A small network was shown many inputs. Here are its activations along a few directions, one row for each input.
Each table varies a few parts of the input and shows all the possible inputs, shuffled.
Descriptions start from the smaller parts, as in this example, which fits no table here: one of 2 separate values, together with either a single point or one of 9 places along a line or (one of 4 places along a line, together with one of 8 places around a ring).
Shared parts are said once, and a part with two or three values counts as separate values.
(in the rows, 128 means zero)

Other details of the inputs shift rows strongly along two fixed directions, in all tables alike. That doesn't count.
These rows show it; all are for the same input, with only those details redrawn:
[113 120 140 111 150 114 152 135 129  97 165  79 152 115]
[159 168 159 135 152  99 108 140 123  95 171 164  90 133]
[184 146 112 135  92 114  88 138 119 157  87 203  79 116]
[135  97  95 110  91 128 135 135 127 156  83 114 144  97]

A family of inputs:
x1: [124  92  87 104 110 150 116 133 140 158  65 122 145 115]
x2: [143 152 159 139 159 132 100 112 132  80 159 177  93 169]
x3: [147 176 164 159 153 135 117 122 115 120 179 169  99 160]
x4: [106  80  86 122 100 167 136 113 136 160  76 129 145 140]
x5: [ 98 104 135 118 135 133 159 119 132  76 155  82 160 144]
x6: [132 185 158 173 156  68 106 138 139 111 150 136  66 140]
x7: [132  81  96 126  74 144 147 118 121 141  80 124 143 120]
x8: [107 125 143 118 152 115 153 140 112 116 167  75 155 118]
x9: [114  91  87 102  96 139 113 128 132 147  72 121 147 113]
x10: [ 96 119 147 124 153 150 152 111 137 128 165  91 167 145]
x11: [137 186 164 133 179 134 104 131 138 122 163 169  92 143]
x12: [111  96 102 125 101 177 134 111 137 169  76 127 144 128]
x13: [105 125 135 106 150 119 144 140 135  91 155  80 153 126]
x14: [155 145 108 132 122 137  86 140 135 168  84 207  87 139]
x15: [129 122 102 134 102 140 137 138 122 182  90 121 153  92]
x16: [162 126 110 141  84 138  77 109 121 131  80 217  83 150]
x17: [171 169 121 145 112 136  91 134 118 190  98 195  90 122]
x18: [ 77 111 139 157 131  95 167 107 141  99 140  50 144 146]
x19: [125  85  98 134  77 146 148 120 104 160  88 115 151 121]
x20: [146 173 166 171 147 128 125 124 112 107 175 176 104 146]
x21: [135  97  95 110  91 128 135 135 127 156  83 114 144  97]
x22: [145 188 168 133 174 123 101 130 137 138 172 169 104 143]
What do these inputs look like to the network?
Answer: one of 2 separate values, together with either a single point or one of 10 places around a ring
Changing only the choice among 2 separate values turns x9 into x16. The same change can be made to x15. Which row results?
Answer: x20

A family of inputs:
x23: [186 165 127 142 110 106  65 137 126 134  92 232  51 138]
x24: [ 86 108 140 129 139 125 157 107 136 100 154  63 155 145]
x25: [146 183 168 147 173 126 107 130 119 105 185 183  93 156]
x26: [143 103  91 136  73 105 130 140 119 157  70 122 124  93]
x27: [105 103 140 109 136 133 157 117 130  89 164  78 165 131]
x28: [124 110  94 133  99 161 128 129 129 181  72 142 136 117]
x29: [133 113  91 111 101 139 113 138 137 178  69 133 136 103]
x30: [142 183 172 159 163 112 107 117 135 118 172 169  87 160]
x31: [ 95 104 132 120 146 138 159 122 125  92 156  82 163 140]
x32: [146 118  96 130  85 116 132 149 120 186  76 120 130  90]
x33: [103 118 146 107 154 142 156 120 129 112 172  74 173 123]
x34: [155 184 171 131 178 114  99 138 128 100 189 173  90 144]
x35: [ 89 109 133 128 151 138 162 119 131  90 153  80 159 139]
x36: [140  91  89 111  85 136 121 131 130 152  71 139 129 113]
What do these inputs look like to the network?
Answer: one of 2 separate values, together with either a single point or one of 6 places along a line
Changing only the choice among 2 separate values turns x27 into x33. The same change can be made to x23. Which row results?
Answer: x29

A family of inputs:
x37: [ 87  91 111  95 134 156 163 128 130 133 132  64 190 110]
x38: [175 162 149 151 122 135  85 121 121 125 135 224  73 155]
x39: [ 90  96 113 116 131 127 174 136 130 148 129  38 185  96]
x40: [107 161 164 132 191 118 129 128 137  82 188 117 120 146]
x41: [ 93  97 116 101 130 115 142 125 148 131 119  51 162 115]
x42: [112 154 175 145 176 133 137 109 132  89 195 127 123 161]
x43: [116 142 164 128 173 123 135 121 129  64 193 122 125 158]
x44: [150 111  97 106  84 114  98 130 136 160  69 150 111 111]
x45: [110 153 169 142 181 122 137 117 135  74 191 121 118 165]
x46: [161 111  94 124  74 119 123 141 115 174  71 141 122  94]
x47: [175 162 139 145 123 118  81 130 123 113 125 218  66 153]
x48: [130 100  94 138  81 158 126 115 128 177  62 157 125 133]
x49: [118 152 160 121 184 124 131 136 129  80 193 122 131 140]
x50: [135 108  99 134  86 159 119 112 130 186  69 151 134 128]
x51: [ 96  90 113  97 129 134 172 142 125 134 132  44 190  94]
x52: [147  92  91 138  61 127 124 122 108 150  63 149 123 120]
x53: [ 91  89 115  97 129 161 163 119 131 134 134  61 191 115]
x54: [134  99  91 152  63 126 124 118 116 162  60 144 121 123]
x55: [ 98  87 111 103 128 127 176 141 124 132 138  41 189  93]
x56: [133 153 161 130 160  94 140 137 126  74 190 108 124 125]
x57: [110 156 167 137 181 115 133 122 136  72 191 115 118 161]
x58: [133 104  86 128  87 147 115 126 133 174  49 146 121 118]
x59: [171 161 144 149 120 131  88 125 119 120 132 225  71 159]
x60: [118 166 172 134 181 132 132 118 131 102 195 124 130 154]
x61: [183 171 145 144 119  95  85 143 123 115 124 207  63 129]
x62: [144 117  93 130  86 134 121 143 124 199  62 138 129  99]
x63: [180 184 146 161 121  92  91 142 117 144 131 198  60 126]
x64: [119 161 163 143 166  93 140 135 132  85 188 102 120 130]
x65: [ 86  78 108  96 130 145 162 124 135 113 122  53 182 113]
x66: [141 114  95 133  80 119 117 136 134 169  60 139 116 105]
x67: [ 91  84 118 102 125 161 165 111 132 126 134  60 191 120]
x68: [112 167 167 131 188 127 133 127 130 101 195 124 130 149]
x69: [166 181 142 152 142 124  82 137 126 141 123 216  71 147]
x70: [140  98  81 115  86 146 110 133 127 168  58 156 127 109]
What do these inputs look like to the network?
Answer: one of 2 separate values, together with either a single point or one of 6 places along a line or one of 10 places around a ring
Changing only the choice among 2 separate values turns x43 into x45. The same change can be made to x47. Which row results?
Answer: x57
Which other rows does x49 become when the choice among 2 separate values takes its other values? List them by row number.
Answer: x69
Which other rows does x55 become when the place on the line of 6 takes its other values? List them by row number.
Answer: x44, x46, x51, x56, x61
